Each row below holds a small network's activations on one input, seen along a few directions.
In each table, some parts of the input vary, and every possible input appears once, in random order.
A made-up example of a description, with smaller parts first: one of 3 separate values, together with either a single point or one of 9 places along a line or (one of 6 places along a line, together with one of 8 places around a ring).
Shared parts are said once, and a part with two or three values counts as separate values.
In the rows, zero is written as 128.

Other details of the inputs vary at random and push rows far along two fixed directions, the same in every table; ignore that.
To show where, the next rows are all for the same input, with only those details redrawn:
[133 165 112 108 105 124 114 133 119 135 120 124 135 141  98]
[169 139 141 102 113 141 162 144  75 104 111 127 141 150 158]
[157 128 152 108 124 141 166 141  76 101 119 117 142 151 183]
[122 169 108 111 106 121 105 130 128 141 123 121 133 139  92]
[177 147 132  98 105 140 160 145  76 106 107 133 142 149 141]
[ 78 122 155 133 150 123 123 124 124 125 151  84 134 145 194]
[113 154 124 116 119 123 114 129 124 134 131 111 134 142 124]
[146 182  95 102  90 123 106 134 122 141 111 136 134 139  61]

Table:
R1: [132 115 111 142 132 121 107 115 150 137 128 113 115 121 113]
R2: [113 154 124 116 119 123 114 129 124 134 131 111 134 142 124]
R3: [130 148 124 126 126 133 122 135 146 144 121 163 131 111  78]
R4: [107 113 131 155 141 130 114 116 145 116 143 127 115 108 142]
R5: [171  76 170 130 151 161 202 143  99  99 113 119 147 139 228]
R6: [103 104 119 145 141 115 105 111 147 139 136 116 116 123 124]
R7: [ 73  98 155 142 162 118 131 122 151 145 159 118 130 115 162]
R8: [142 137 100 140 110 125  99 120 155 130 121 140 118 113  76]
R9: [195 109 122 119 114 133 163 138  81 103 108 163 122 128 116]
R10: [111 113 127 129 134 130 129 125 147 153 122 127 130 127 121]
R11: [190 115 137 124 122 143 162 143  83  86 109 173 122 117 139]
R12: [117 149 116 126 116 104 104 121 118 107 128 105 114 138 122]
R13: [155 154  91 125 101 114 105 125 135 131 122 181 110 108  44]
R14: [ 92 114 132 139 143 121 124 126 152 156 140 127 128 121 120]
R15: [115 112 117 154 139 119 102 112 164 133 134 107 122 119 131]
R16: [ 47  78 162 160 184 129 121 112 178 153 162  70 125 129 211]
R17: [ 98 109 125 142 142 107 109 116 143 129 154 132 113 111 122]
R18: [ 99 120 132 142 139 137 117 124 170 146 136 120 132 122 125]
R19: [126 148 112 130 119 140 119 128 158 145 123 152 132 111  74]
R20: [171 110 159 119 135 144 185 142  92 111 120 167 136 125 157]
Changing only one part turns R9 into R14. The same change can be made to R11. Which row results? -> R3
Describe the family of inputs behind these rows. -> one of 2 separate values, together with either a single point or one of 9 places around a ring
Which other rows does R12 become when the choice among 2 separate values takes its other values? List them by row number. -> R2

Table:
R21: [ 63 130 108 157 149 100  75 109 189 159 147 137 107  99  74]
R22: [129 166 127 113 114 124 123 135 125 127 126 116 141 141 123]
R23: [239 118 112 109  96 158 177 149  81  98  75 170 131 132 102]
R24: [ 87 193  89 119 101 121  66 124 164 159 123 116 127 135  50]
R25: [111  90 139 154 144 128 129 117 153 119 140 127 123 106 149]
R26: [ 80 132  97 157 134 113  78 105 207 166 145 117 113 103  76]
R27: [ 64 134 112 147 145 106  76 114 187 173 145 120 119 116  84]
R28: [147 129 117 121 122 138 128 133 132 139 115 168 121 113  82]
R29: [ 74 118 151 132 152 107 121 122 133 129 160  78 129 142 191]
R30: [193  87 143 132 125 147 178 136  90  85  99 160 125 118 155]
R31: [ 39  92 176 149 181 106 122 115 131 122 170  56 122 149 246]
R32: [194 149  81 120  90 127 120 133 131 133 100 200 116 107  26]
R33: [203  96 136 123 121 157 182 143  94  97 102 143 136 130 156]
R34: [ 60  99 161 140 161 116 127 115 120 126 167  72 131 148 217]
R35: [183 190  94  92  77 119 125 142 113 132 100 148 139 139  52]
R36: [ 79  66 165 169 177 124 135 114 154 120 174 118 120 111 213]
R37: [109 149 141 123 131 122 122 132 121 123 128 106 135 146 154]
R38: [112 158 138 117 124 134 127 132 127 126 133 104 142 141 153]
R39: [197 171  81 117  82 122 100 128 108 107 102 170 110 116  35]
R40: [142 109 169 117 137 153 175 142  72  89 128 105 146 152 225]
R41: [128 120 125 131 134 129 123 121 142 146 123 130 127 129 117]
R42: [181 138  98 116 103 136 130 135 139 144 103 150 133 117  68]
R43: [120 118 133 140 137 129 130 130 139 137 130 159 119 109 107]
R44: [104 142 132 123 126 134 114 129 117 125 127 107 132 145 146]
R45: [139 152 107 103 104 111 121 130 106 131 118 123 123 144  94]
R46: [127 116 133 131 139 127 135 130 138 140 133 133 135 122 128]
R47: [173 142 104 113 104 135 134 130 135 146 110 155 136 124  72]
R48: [163 142 112 118 110 137 141 135 131 142 116 168 134 115  67]
R49: [ 74 129 104 150 141 113  71 110 196 174 138 108 116 114  85]
R50: [ 66  75 179 163 180 129 145 122 150 128 170 117 124 109 206]
R51: [160  75 175 126 154 158 195 141  90  97 130 147 135 122 208]
R52: [179 122 142  95 113 131 179 143  62  98 119 122 138 151 168]
R53: [ 79  94 158 153 167 130 133 121 147 138 149 117 125 122 168]
R54: [174 126 142 102 112 146 170 144  62 101 114 126 145 150 172]
R55: [ 46 127 125 169 155  99  58  97 181 133 181  90 106 109 136]
R56: [ 93 202  90 117 101 115  66 123 167 163 122 118 130 133  51]
R57: [124 143 113 113 113 118 116 126 104 133 122 120 127 146 112]
R58: [205 161 129  88  88 161 174 154  66  95  92 147 150 149 128]
R59: [127 117 123 139 138 121 129 125 144 129 134 155 122 104 104]
R60: [ 65 169 111 133 126  96  70 116 170 159 142  97 123 137  93]
R61: [170  70 164 141 152 153 189 132  97  90 116 129 123 128 213]
R62: [171 124 142 105 115 145 165 143  59 100 107 127 139 153 171]
Changing only one part turns R55 into R39. The same change can be made to R26. Which row results? -> R61
Changing only one part turns R30 into R25. The same change can be made to R49. Which row results? -> R42
Describe the family of inputs behind these rows. -> one of 2 separate values, together with either a single point or one of 9 places around a ring or one of 11 places around a ring
Which other rows does R31 become when the choice among 2 separate values takes its other values? List them by row number. -> R29
